Each row below holds a small network's activations on one input, seen along a few directions.
In each table, some parts of the input vary, and every possible input appears once, in random order.
Descriptions start from the smaller parts, as in this example, which fits no table here: ring(5) and (point or line(11) or (values(3) and line(4))).
Shared parts are said once, and a part with two or three values counts as separate values.
In the rows, 128 means zero.

Other details of the inputs vary at random and push rows far along two fixed directions, the same in every table; ignore that.

Table:
x1: [215 170 104 178 112 245  84 196 159 186 115  98]
x2: [157 195  86 157 164 226  41 103 214 165  89  59]
x3: [164  99 133 124  87  95 162 185  34 131 159 175]
x4: [ 72  67 166 130 176  33 188 125 122  79 151 141]
x5: [ 88  95 178 125 225  89 122 130 226  87  99  79]
x6: [124 160 109 169 208 219  80 156 249 139 102  70]
x7: [ 96  76 177  85 147  42 158  64 103  93 127 146]
x8: [109 131 110 104  61  88 165 119  52 133 144 171]
x9: [113 119  60 164  57 155 128 193 102 146 181 187]
x10: [ 94  85 176  77 150  34 162  70 110 103 128 150]
x11: [150 183  83 131  73 222 105 127 127 160 134 144]
x12: [193 139  97 160 114 195  90 193 110 185 144 135]
x13: [132 146  76 134  37 177 133 126  59 146 148 169]
x14: [ 90  92 173  79 150  28 160  73 107 107 125 148]
x15: [110 135 171 104 206  79 103  69 191 116  84  71]
x16: [ 89 113 182 119 207 101 135 139 221  77  96  71]
x17: [103 122 200  76 182  67 148  68 165  88  98  94]
x18: [107  94 118 100  75  88 161  98  56 132 159 200]
x19: [111 119 106 110  60  93 165 113  46 123 144 163]
x20: [135 156 154 133 219 169  57  65 236 122  71  38]
x21: [110 109  96 115  73  81 149 109  51 142 148 177]
x22: [170  92 212 116 202  54 144 138 145  84  93  89]
x23: [142 196  62 192 105 246  90 189 183 150 151 108]
x24: [133 148  69 135  39 171 134 130  58 149 148 163]
x25: [108 130  68 155  66 181 165 194  89 141 166 182]
x26: [169  84 210 133 223  85 117 130 188 123  89  69]
x27: [134 148  81 132  37 183 134 128  62 146 152 175]
x28: [103  96 174 102 189  59 126  60 150  96  98  88]
x29: [ 83  78 129 142 119  54 175 148  95  97 176 169]
x30: [109 136 177  99 206  82 105  69 194 117  87  78]
x31: [ 74  77 176 110 142  29 181 141 133  62 144 129]
x32: [168  62 158 131 129  48 159 159  59 118 139 175]
x33: [207 181  98 167 120 245  75 201 148 183 125  97]
x34: [105 102 151  90  87  81 174  92  68 100 142 166]
x35: [136 157 160 129 217 173  60  67 237 121  76  46]
x36: [112 140  69 170  66 174 165 187  85 136 178 176]
x37: [131 168  76 122  39 162 137 139  68 163 149 176]
x38: [159 215  57 154  88 242  73 136 154 175 112 100]
x39: [209 175 120 169 197 225  38 174 204 170 101  66]
x40: [108 130 118  95  63  97 169 116  58 132 149 183]
Each input here is: values(2) and (line(4) or ring(5) or ring(11)).
Changing only the values(2) part turns x33 into x12. The same change can be made to x13. Which row results?
Answer: x20
Changing only the values(2) part turns x9 into x31. The same change can be made to x10. Which row results?
Answer: x17
Start at x23 and move only the ring(5) part, one step at a time. The first step leads to x31. Which rows follow, in order?
Answer: x16, x25, x36
Change only the line(4) part in x22. List by row number the other rows that result.
Answer: x1, x3, x33

Table:
x41: [117 139 139 115 165 183  85  94 204 132 101  97]
x42: [104 127  96 141  80 111 150 103  71 118 153 162]
x43: [124  93 160 125 117  88 186 157  97 119 127 136]
x44: [155 138 127 166 182 144  70 162 204 130 112  88]
x45: [128  95 132 131  91  82 168 177  82 123 157 156]
x46: [128 104 195 117 195  75 157 146 135  76 131 111]
x47: [160  99 116 111  70 120 131 107  28 163 143 179]
x48: [ 92 121 174  93 174  62 142  81 155 109 118 131]
x49: [ 92 108 187  72 149  63 152  88 158  82 112 113]
x50: [150 111 203  80 171  57 130  71 123 111  70  83]
x51: [136  88 114 138 104 135 166 181  47 131 168 188]
x52: [ 86 123 152  94 152  49 164  89 113 112 103 111]
x53: [144  95 108 138 103 129 171 181  55 126 166 195]
x54: [131  96 105 138  86  90 139 188  79 134 137 159]
x55: [171 167  75 170  65 224 127 203 119 174 159 141]
x56: [128 170 110 134 123 199  93 111 179 123  87  80]
x57: [103 138 103 107  65 111 150 129  70 147 168 196]
x58: [118 158 128 118 180 177  83 100 197 157 104  98]
x59: [121 157  99 154 152 195  85  95 167 140 110  80]
x60: [133 101 137 121 110 103 181 181  60 111 138 164]
x61: [ 98 137 106 105  89  78 166 118  70 132 151 155]
x62: [101 131 116 119  96  96 155 106  89 106 139 125]
x63: [ 92  85 157 103 144  74 153  73 130  78 118 127]
x64: [147 116 115 161 172 157  73 166 179 145 118  96]
x65: [200 183  76 133  51 209  85 142  82 188 133 142]
x66: [137 107 138 119 111 100 179 184  66 105 159 163]
x67: [143 118 143 158 189 162  93 150 195 141 110  80]
x68: [131  92 141 145 101  97 181 157  83 124 163 173]
x69: [171 161 103 168 140 208 108 185 141 140 141 136]
x70: [ 89 105 179  84 135  69 148  87 141  86 129 137]
x71: [143 163  51 141  56 240  94 140 133 174 145 177]
x72: [137 179  70 130  57 232  97 146 140 167 117 147]
x73: [115 137 141 131 178 177  85  81 203 110  93  67]
x74: [121 164 114 132 187 149  99  89 189 143 103  86]
x75: [169 122 113 119  59 114 132 111  34 155 147 188]
x76: [128 178  63 153  74 200 110 129 111 152 117 117]
x77: [128 173 115 142 128 194  84 106 184 115 116  87]
x78: [ 96 102 118 124 119  85 158  85  90 105 136 142]
x79: [116 180 117 132 157 141 102 102 167 137 121  92]
x80: [166 129 129 111  72 112 125 110  50 147 144 163]
x81: [146 124 163 154 204 173 110 137 206 136 106  67]
x82: [111 155 132 128 204 147  92  83 193 141  97  69]
x83: [138  88 111 147  83 125 180 167  70 143 168 186]
x84: [125 164 121 126 127 174 101 109 178 109 109  81]
x85: [ 90 126 189  71 181  49 148  87 164  99 108 102]
x86: [120  88 174 127 178  42 124 147 151  91 128 106]
x87: [ 86 120 188  73 181  53 150  84 158 106  87 103]
x88: [100 109 113  99 100  93 158 109  85 142 150 192]
x89: [155  92 176  91 154  64 133  70  99 121 106 127]
x90: [125  97 164 134 123  86 176 151 103 111 156 143]
x91: [161 133 100 167 167 169  69 170 193 147 116 100]
x92: [130  98 107 141  64 108 167 187  61 143 146 173]
x93: [122  92 154 136 123  72 157 159 104 111 153 145]
x94: [ 91 102 194  88 174  64 141  70 175  80 108 119]
x95: [ 94 105 171 110 154  76 142  71 150  72 114 112]
x96: [160 149  91 158 118 163  84 196 156 148 134 110]
x97: [117 171 128 144 163 155  94  89 182 111 110  65]
x98: [158 134 116 167 166 180  93 161 192 149 116  99]
x99: [134 189  44 159  74 195 106 135 104 180 153 163]
x100: [165 153  77 185  94 203  99 189 137 169 150 148]
Describe the family of inputs behind these rows.
Answer: line(6) and (point or line(4) or ring(5))
Changing only the line(6) part turns x86 into x44. The same change can be made to x57. Which row results?
Answer: x48
Change only the line(4) part in x81. List by row number the other rows that result.
Answer: x51, x64, x67
Change only the ring(5) part in x62. List by row number the other rows that result.
Answer: x49, x61, x84, x85
Change only the line(4) part in x68. List by row number the other rows that result.
Answer: x44, x69, x100
